Each row below holds a small network's activations on one input, seen along a few directions.
In each table, some parts of the input vary, and every possible input appears once, in random order.
A made-up example of a description, with smaller parts first: one of 6 places along a line, together with either a single point or one of 11 places along a line or (one of 3 separate values, together with one of 8 places around a ring).
Shared parts are said once, and a part with two or three values counts as separate values.
(in the rows, 128 means zero)

Other details of the inputs vary at random and push rows far along two fixed directions, the same in every table; ignore that.

Rows:
row 1: 144; 126; 117; 129; 133; 123; 127; 129; 135; 132; 124; 132
row 2: 130; 137; 114; 135; 140; 130; 116; 115; 130; 120; 99; 124
row 3: 134; 128; 127; 133; 131; 142; 136; 128; 120; 130; 133; 132
row 4: 33; 143; 216; 177; 107; 166; 139; 145; 47; 99; 232; 131
row 5: 139; 125; 120; 130; 130; 122; 112; 117; 137; 120; 96; 120
row 6: 147; 124; 118; 128; 132; 131; 136; 128; 129; 126; 134; 131
row 7: 20; 143; 152; 23; 96; 36; 120; 151; 186; 171; 108; 97
row 8: 143; 123; 123; 129; 130; 135; 132; 132; 130; 127; 133; 129
row 9: 133; 129; 127; 134; 130; 142; 132; 130; 122; 131; 131; 132
row 10: 146; 118; 124; 124; 127; 130; 136; 128; 133; 126; 131; 129
row 11: 137; 130; 115; 129; 138; 130; 115; 116; 135; 118; 98; 120
row 12: 126; 134; 129; 148; 134; 137; 121; 116; 116; 115; 117; 129
row 13: 149; 120; 120; 125; 126; 121; 132; 128; 136; 129; 128; 130
row 14: 144; 125; 120; 128; 133; 127; 135; 126; 130; 127; 131; 134
row 15: 139; 124; 126; 129; 127; 142; 135; 127; 123; 128; 133; 129
row 16: 142; 127; 114; 127; 134; 119; 108; 117; 145; 123; 86; 118
row 17: 131; 132; 125; 141; 136; 139; 114; 121; 124; 115; 112; 122
row 18: 141; 129; 118; 132; 136; 131; 131; 129; 129; 129; 131; 134
row 19: 136; 126; 126; 135; 133; 135; 136; 126; 122; 129; 133; 137
row 20: 146; 125; 117; 127; 132; 129; 132; 130; 133; 128; 131; 131
row 21: 134; 134; 114; 134; 136; 120; 108; 116; 138; 124; 89; 123
row 22: 147; 117; 124; 125; 124; 126; 132; 129; 134; 128; 129; 128
row 23: 142; 128; 117; 130; 136; 131; 134; 127; 128; 128; 132; 134
row 24: 141; 123; 125; 127; 123; 133; 128; 129; 132; 132; 124; 127
row 25: 139; 126; 124; 129; 128; 131; 128; 129; 132; 135; 120; 130
row 26: 10; 151; 149; 28; 103; 35; 116; 156; 182; 173; 112; 100
row 27: 133; 130; 124; 137; 136; 140; 136; 127; 118; 129; 136; 137
row 28: 137; 124; 128; 130; 125; 132; 131; 128; 128; 133; 125; 131
row 29: 122; 138; 126; 149; 138; 141; 115; 119; 116; 117; 115; 128
row 30: 136; 126; 127; 136; 130; 132; 132; 128; 123; 131; 132; 136
row 31: 140; 121; 129; 128; 123; 138; 136; 126; 126; 128; 132; 129
row 32: 145; 121; 122; 127; 131; 135; 135; 129; 129; 125; 133; 128
row 33: 138; 126; 126; 131; 126; 142; 131; 129; 125; 130; 132; 129
row 34: 138; 128; 121; 133; 133; 129; 128; 128; 129; 134; 123; 135
row 35: 41; 136; 212; 160; 95; 160; 148; 154; 57; 118; 241; 133
row 36: 148; 120; 121; 126; 127; 127; 128; 130; 137; 129; 125; 127
row 37: 145; 124; 119; 128; 130; 122; 130; 127; 134; 130; 126; 133
row 38: 148; 121; 121; 125; 129; 126; 136; 127; 133; 126; 132; 132
row 39: 128; 132; 128; 149; 131; 133; 116; 116; 119; 117; 113; 128
row 40: 149; 123; 118; 126; 129; 122; 129; 130; 137; 130; 126; 130
Description of these inputs: one of 5 places around a ring, together with either one of 2 separate values or one of 6 places around a ring.
The inputs of row 6 and row 38 match in every part but the place on the ring of 5. If row 32 is changed in the same way as row 6 into row 38, which row does it become?
> row 10
The inputs of row 19 and row 34 match in every part but the place on the ring of 5. If row 14 is changed in the same way as row 19 into row 34, which row does it become?
> row 1
Which other rows agree with row 5 in the place on the ring of 5? List them by row number.
> row 13, row 22, row 28, row 30, row 35, row 37, row 39
Change only the place on the ring of 6 in row 9. List by row number the other rows that result.
> row 8, row 18, row 20, row 26, row 33
Change only the choice among 2 separate values in row 2. List by row number the other rows that result.
> row 11

Rows:
row 41: 118; 129; 137; 132; 123; 131; 126; 125; 122; 119; 135; 121
row 42: 122; 130; 135; 135; 131; 118; 125; 133; 127; 125; 138; 132
row 43: 119; 124; 138; 123; 122; 137; 126; 129; 125; 128; 123; 120
row 44: 220; 110; 78; 137; 143; 146; 118; 106; 152; 119; 67; 127
row 45: 122; 131; 131; 132; 129; 117; 122; 132; 129; 131; 132; 130
row 46: 124; 132; 123; 119; 132; 129; 136; 135; 129; 130; 145; 127
row 47: 161; 116; 169; 226; 125; 219; 163; 131; 35; 98; 235; 164
row 48: 125; 126; 130; 124; 121; 119; 121; 132; 135; 131; 127; 123
row 49: 122; 134; 130; 130; 127; 120; 121; 133; 131; 134; 126; 129
row 50: 126; 125; 130; 124; 124; 117; 121; 132; 135; 130; 128; 124
row 51: 116; 134; 130; 129; 128; 124; 124; 122; 124; 122; 128; 125
row 52: 127; 123; 133; 124; 126; 116; 124; 132; 135; 125; 130; 126
row 53: 112; 136; 129; 131; 132; 128; 126; 127; 123; 135; 119; 132
row 54: 112; 136; 130; 123; 133; 130; 125; 122; 126; 129; 114; 126
row 55: 118; 134; 131; 128; 130; 125; 122; 132; 130; 139; 119; 130
row 56: 122; 125; 133; 121; 119; 131; 124; 129; 131; 127; 122; 120
row 57: 124; 131; 123; 118; 134; 127; 137; 136; 129; 129; 146; 128
row 58: 124; 128; 133; 126; 122; 124; 122; 133; 131; 131; 127; 124
row 59: 117; 131; 129; 132; 133; 116; 127; 127; 127; 125; 130; 132
row 60: 123; 133; 124; 118; 132; 132; 136; 136; 128; 131; 143; 128
row 61: 121; 127; 130; 119; 125; 124; 121; 131; 136; 138; 114; 123
row 62: 112; 137; 132; 130; 129; 133; 126; 122; 121; 125; 125; 128
row 63: 121; 128; 133; 127; 122; 128; 123; 132; 131; 134; 125; 126
row 64: 117; 132; 132; 127; 133; 120; 127; 122; 126; 117; 129; 127
row 65: 132; 122; 126; 110; 118; 120; 138; 132; 140; 146; 127; 132
row 66: 122; 132; 131; 134; 126; 120; 121; 132; 127; 131; 134; 130
row 67: 127; 129; 120; 110; 136; 118; 138; 135; 138; 126; 139; 128
row 68: 125; 121; 137; 122; 122; 123; 126; 129; 130; 117; 133; 121
row 69: 116; 133; 130; 128; 131; 123; 124; 122; 125; 121; 128; 126
row 70: 118; 130; 136; 128; 124; 131; 126; 127; 125; 121; 128; 121
row 71: 115; 134; 129; 135; 129; 122; 125; 127; 122; 129; 131; 131
row 72: 128; 122; 131; 112; 120; 126; 139; 132; 134; 147; 130; 133
row 73: 126; 122; 133; 120; 120; 123; 123; 129; 132; 123; 128; 118
row 74: 125; 124; 134; 123; 118; 126; 123; 129; 130; 123; 129; 118
row 75: 136; 120; 126; 111; 119; 112; 138; 133; 139; 141; 134; 131
row 76: 114; 130; 136; 125; 127; 135; 127; 125; 124; 126; 120; 121
row 77: 121; 127; 132; 124; 125; 122; 125; 125; 130; 121; 126; 120
row 78: 133; 122; 132; 118; 117; 124; 140; 134; 131; 141; 139; 133
row 79: 115; 131; 136; 129; 124; 135; 127; 126; 124; 123; 126; 122
row 80: 112; 136; 129; 135; 129; 128; 126; 128; 122; 133; 125; 133
row 81: 227; 104; 88; 152; 145; 151; 142; 112; 134; 120; 108; 148
row 82: 219; 117; 70; 142; 159; 161; 134; 111; 142; 124; 89; 140
row 83: 114; 136; 131; 136; 129; 126; 126; 129; 121; 130; 129; 132
row 84: 116; 136; 128; 123; 129; 123; 123; 122; 129; 125; 118; 124
row 85: 121; 132; 117; 106; 137; 128; 134; 133; 138; 140; 124; 126
row 86: 121; 126; 135; 125; 128; 121; 128; 125; 129; 116; 130; 121
row 87: 118; 132; 124; 128; 131; 114; 124; 126; 130; 131; 122; 130
row 88: 119; 134; 130; 130; 127; 123; 122; 132; 131; 137; 123; 131
The inputs of row 82 and row 85 match in every part but one. If row 56 is changed in the same way as row 82 into row 85, which row does it become?
> row 43
The inputs of row 76 and row 77 match in every part but one. If row 54 is changed in the same way as row 76 into row 77, which row does it become?
> row 69
What is each input in this table made of?
> one of 6 places along a line, together with either one of 2 separate values or one of 6 places around a ring
Which other rows agree with row 67 in the place on the line of 6? List them by row number.
> row 42, row 52, row 59, row 64, row 68, row 81, row 86

Rows:
row 89: 170; 109; 142; 178; 118; 174; 134; 126; 94; 114; 156; 138
row 90: 8; 147; 173; 54; 104; 82; 140; 160; 139; 150; 177; 105
row 91: 100; 129; 116; 51; 108; 39; 105; 138; 201; 167; 68; 106
row 92: 197; 122; 88; 160; 157; 136; 128; 112; 128; 111; 112; 145
row 93: 110; 129; 156; 149; 124; 170; 154; 142; 89; 134; 184; 145
row 94: 196; 124; 83; 150; 160; 154; 139; 116; 127; 119; 119; 144
row 95: 101; 146; 171; 227; 143; 208; 118; 111; 39; 69; 176; 135
row 96: 102; 145; 174; 230; 135; 213; 118; 115; 38; 89; 167; 142
row 97: 223; 119; 61; 138; 158; 146; 132; 112; 153; 143; 71; 150
row 98: 25; 141; 183; 89; 98; 70; 124; 154; 132; 131; 179; 109
row 99: 135; 119; 112; 74; 112; 100; 128; 129; 172; 158; 84; 113
row 100: 209; 108; 67; 85; 140; 112; 126; 108; 186; 132; 51; 116
row 101: 183; 107; 98; 112; 130; 114; 120; 116; 161; 118; 85; 115
row 102: 32; 146; 168; 95; 105; 74; 126; 154; 132; 156; 162; 127
What is each input in this table made of?
> one of 2 separate values, together with either a single point or one of 6 places around a ring
The inputs of row 95 and row 96 match in every part but the choice among 2 separate values. If row 100 is changed in the same way as row 95 into row 96, which row does it become?
> row 99
Change only the choice among 2 separate values in row 89. List by row number the other rows that result.
> row 101
